These are the activations of a small neural network, seen along a few directions. Each row is one input.
In each table, some parts of the input vary, and every possible input appears once, in random order.
A made-up example of a description, with smaller parts first: ring(5) and (point or ring(11) or (values(3) and line(6))).
Shared parts are said once, and a part with two or three values counts as separate values.
In the rows, 128 means zero.

Other details of the inputs vary at random and push rows far along three fixed directions, the same in every table; ignore that.

A family of inputs:
row 1: [185 104 148 134 199 147 181  89 127  76  77 152 100]
row 2: [ 65 159 104 133  97 141 100 145  97 171 200 103 156]
row 3: [150 140 105 167 112  83 117 118 201 136 112 148 112]
row 4: [148 117 130 168  92 109 122 130 205 102 104 159  95]
row 5: [133 130 124 146 135 123 127  99 165 138 103 157 106]
row 6: [191  85 121  87 186 147 136 126  59  80 135  84 109]
row 7: [ 77 160 185 111 149 147 189  97  92 161  79 141 178]
row 8: [ 74 150 113 107  80 123  96 177 100 171 188  97 167]
row 9: [200  82 116  92 194 149 134 137  54  71 129  89 118]
row 10: [142 136 108 190 128  95 118  96 192 138 125 156 102]
row 11: [ 51 181 135 155  85 124 124 119 165 194 125 164 158]
row 12: [136 128 137 145 135  99 142  96 166 140 108 137 109]
row 13: [148 110  98 137 149 136 101 135  93 115 179 102 116]
row 14: [162  96  93 124 124 102  89 148 120 118 187  86  93]
row 15: [ 88 151 178 108 154 146 188  93  98 152  79 136 164]
row 16: [137 122 138 137 126  95 140 106 168 140 100 145 109]
row 17: [174 102  83 125 124 107  82 164 128 109 174  95 108]
row 18: [134 121 149 145 102 129 138 124 174 107  95 158 113]
row 19: [165 114  86 140 127 127  98 147 131  99 196 104  92]
row 20: [ 84 148 188 112 160 143 188 100  88 157  78 142 175]
row 21: [142 132 113 168 104 107  99 110 200 124 108 163 102]
row 22: [113 132  95  98 114 144  91 185  49 135 208  68 163]
row 23: [140 123 139 157 138  92 142 108 164 136 101 144 114]
row 24: [ 83 131 192 111 138 174 170 110  85 132  59 156 172]
row 25: [150 111  85 130 103 129  65 146 136 106 173 111  99]
row 26: [144 131 128 139 129 102 135 114 173 135  95 149 123]
row 27: [ 79 145 188  96 147 144 185 107  88 160  73 145 174]
row 28: [ 89 141 188 110 161 141 188 105  86 153  73 144 171]
row 29: [203  80 115  82 194 152 129 141  54  71 129  90 118]
row 30: [106 124 147  62 162 198 155 151  35 111 140 106 152]
row 31: [ 61 162 104 136  95 139  99 147  95 175 202 104 160]
row 32: [100 129 154  73 147 201 149 163  36  97 127 114 171]
row 33: [151 136 113 176 124 104 134 107 199 118 128 158  93]
row 34: [ 49 181 135 146  69 131 115 117 170 177 117 161 157]
row 35: [151 138 112 173 113  80 122 108 198 139 117 144 106]
row 36: [ 50 187 141 140  61 135 130 133 180 165 122 164 155]
row 37: [144 138 129 150 129 100 141 100 168 136 104 141 117]
row 38: [136 129 128 155 125 126 118 111 166 117  92 160 118]
row 39: [ 71 160 175 120 162 166 183  85  83 161  85 154 176]
row 40: [145 136 115 151  97 115 116 115 213 108 111 162  88]
row 41: [161  88 100 139 101 127  70 156 127  97 167 107  99]
row 42: [155  95 110 118 137 116 105 162  94 111 165  92 118]
row 43: [163 101  88 125 114 102  80 168 130 118 180  95 109]
row 44: [158 116  99 108 132 127 102 148  94 114 170  91 124]
row 45: [203  64 124  78 194 148 129 149  52  70 127  88 113]
row 46: [189  72 158 113 173 151 151  85 124  69  54 147  88]
row 47: [141 135 114 163 101 108  98 106 201 126 108 162 100]
row 48: [ 88 149 170 131 176 162 185  89  85 145  78 154 169]
row 49: [ 53 177 131 149  88 127 125 115 165 190 124 159 151]
row 50: [ 72 146 200  95 121 181 186 120  96 129  66 157 173]
row 51: [157  99 104 137  89 130  85 174 141  88 173 109  99]
row 52: [172 109 157 106 168 161 163 100 134  71  62 159 105]
row 53: [105 119 159  86 171 164 155 146  20 128 139  89 174]
row 54: [102 135 145  65 156 175 148 153  22 132 136  95 187]
row 55: [177  96 146 121 198 150 156  90 115  95  67 154 104]
row 56: [ 72 158 114 138  89 121 105 169  98 168 194  93 169]
row 57: [ 76 155 105 119  84 125  96 182 101 167 186  98 174]
row 58: [186  98 145 101 185 128 163  91 131  96  61 141 107]
row 59: [ 73 164 108 135  85 122 103 170  99 169 191  94 172]
row 60: [153 115  95 103 133 130 104 146  93 114 171  85 121]
row 61: [188  84 157 116 192 121 168  99 117  92  63 140 105]
row 62: [176  81 162 128 171 150 152  98 119  75  53 151 107]
row 63: [148 126 107 177 128 103 111 110 193 132 110 162  95]
row 64: [147 137 110 167 122 107 135 100 203 119 129 153  85]
row 65: [152 116  95 100 130 129 101 151  98 117 169  91 124]
row 66: [ 49 191 135 158  81 124 147 117 174 180 141 158 154]
row 67: [152 132 114 162 119 107 125 121 204 121 117 164  90]
row 68: [ 41 187 137 157  64 130 112 132 163 183 122 163 174]
row 69: [160 128 112 150 117  85 118 111 202 134 106 148 101]
row 70: [ 75 158 110 124  88 147 105 182 109 154 191 116 154]
row 71: [106 131 141  58 157 176 148 144  27 129 136  90 173]
row 72: [143 139 123 139 128 103 139  99 168 135 101 142 117]
row 73: [166 109  87 126 121 130  89 161 137 101 184 111  88]
row 74: [106 125 149  77 166 194 157 161  33 110 135 112 163]
row 75: [ 54 174 146 150  81  95 137 117 167 198 129 146 155]
row 76: [151 109  93 131 117 101  86 149 123 126 196  85 103]
row 77: [136 136 136 140 115 133 134 121 175 106  97 163 114]
row 78: [ 74 144 117 119  83 117  98 177  95 170 192  96 163]
row 79: [ 20 170 108  85  55 143  86 205  58 197 228  71 200]
row 80: [167 101  81 143 132 124  75 152 127 110 177 111  94]
row 81: [ 60 182 142 165  82  98 137 121 168 191 131 144 164]
row 82: [182  90 160 120 193 119 169  90 119 100  69 140 105]
row 83: [132 118 145 148 107 125 121 106 166 122  92 156 113]
row 84: [167  97  88 114 120 105  85 158 128 113 175  92  99]
row 85: [153 130 108 147 112  86 118 109 205 136 110 145  98]
row 86: [ 76 157 177  93 149 177 190 112  98 143  78 159 162]
row 87: [151 106 113 116 138 119 104 147  92 121 179  86 118]
row 88: [138 121 136 135 128  97 141 105 167 138  99 142 107]
row 89: [142  94 116 115 110 146  88 148 100 101 157 104 113]
row 90: [ 54 186 142 151  64 134 130 142 177 162 120 167 162]
row 91: [140 124 141 146 133  94 140 101 165 141 105 144 110]
row 92: [146 142 109 160 112  88 120 113 187 139 119 144 115]
row 93: [202  74 128  98 200 146 138 132  52  71 134  84 111]
row 94: [ 93 139 179 102 157 146 184 117  93 146  63 146 176]
row 95: [155 113  89 135 115 104  88 147 126 122 193  86 103]
row 96: [162  93 103 123  94 134  87 164 138  83 173 105  89]
row 97: [153 119  84 154 123 123  99 157 135 103 195 107 101]
row 98: [182 110 145 106 183 132 164  90 125 100  64 143 116]
row 99: [ 91 155 172 105 152 147 188  93  99 151  74 138 166]
row 100: [173 109  85 141 126 104  90 153 123 110 180  90 106]
row 101: [142 127 140 158 140  95 142 104 164 137 105 141 117]
row 102: [145 120 128 156  84 111 120 118 213 107 108 157  85]
Each input here is: line(6) and ((values(2) and line(4)) or ring(9)).
The inputs of row 92 and row 22 match in every part but the line(6) part. If row 18 is changed in the same way as row 92 into row 22, which row does it become? -> row 51
The inputs of row 35 and row 100 match in every part but the line(6) part. If row 54 is changed in the same way as row 35 into row 100, which row does it become? -> row 29
Start at row 76 and move only the ring(9) part, one step at a time. The first step leads to row 75. Which rows follow, in order? -> row 16, row 84, row 58, row 65, row 72, row 6, row 95
Change only the ring(9) part in row 98. List by row number the other rows that result. -> row 7, row 8, row 27, row 37, row 44, row 69, row 87, row 91
Change only the values(2) part in row 10. List by row number the other rows that result. -> row 1

A family of inputs:
row 103: [128 128 123 134 107 118 114 128 153 131 125 134 119]
row 104: [138 112 147 118 144 143 141 121 116 109  98 137 127]
row 105: [130 131 123 139 110 120 123 136 156 124 129 137 120]
row 106: [139 126 121 147 121 105 121 125 153 132 129 131 118]
row 107: [131 135 116 139 123 108 121 123 151 140 132 131 122]
row 108: [129 130 122 147 120 110 122 124 149 135 135 130 120]
row 109: [139 121 143 117 152 130 148 117 112 124 104 129 134]
row 110: [ 34 179 153 123  96 143 146 136 102 188 139 131 190]
row 111: [129 134 117 143 121 111 123 121 150 139 136 130 119]
row 112: [130 119 146 120 143 149 141 116 114 114 106 138 126]
row 113: [139 124 137 118 156 133 147 112 115 125 108 129 128]
row 114: [136 126 123 149 122 107 122 125 151 132 131 130 118]
row 115: [140 113 110  97 144 163 111 161  65 101 170  95 134]
row 116: [131 134 120 131 110 118 123 131 158 127 128 134 119]
row 117: [131 126 143 117 144 149 149 120 117 113 110 137 127]
row 118: [134 121 139 122 148 149 137 116 113 114 103 139 130]
row 119: [138 117  91 116 116 121  86 165 100 127 194  86 125]
Describe the family of inputs behind these rows. -> (values(2) and line(4)) or ring(9)
Change only the values(2) part in row 117. List by row number the other rows that result. -> row 112
Start at row 107 and move only the ring(9) part, one step at a time. The first step leads to row 113. Which rows follow, in order? -> row 111, row 110, row 108, row 114, row 106, row 109, row 119
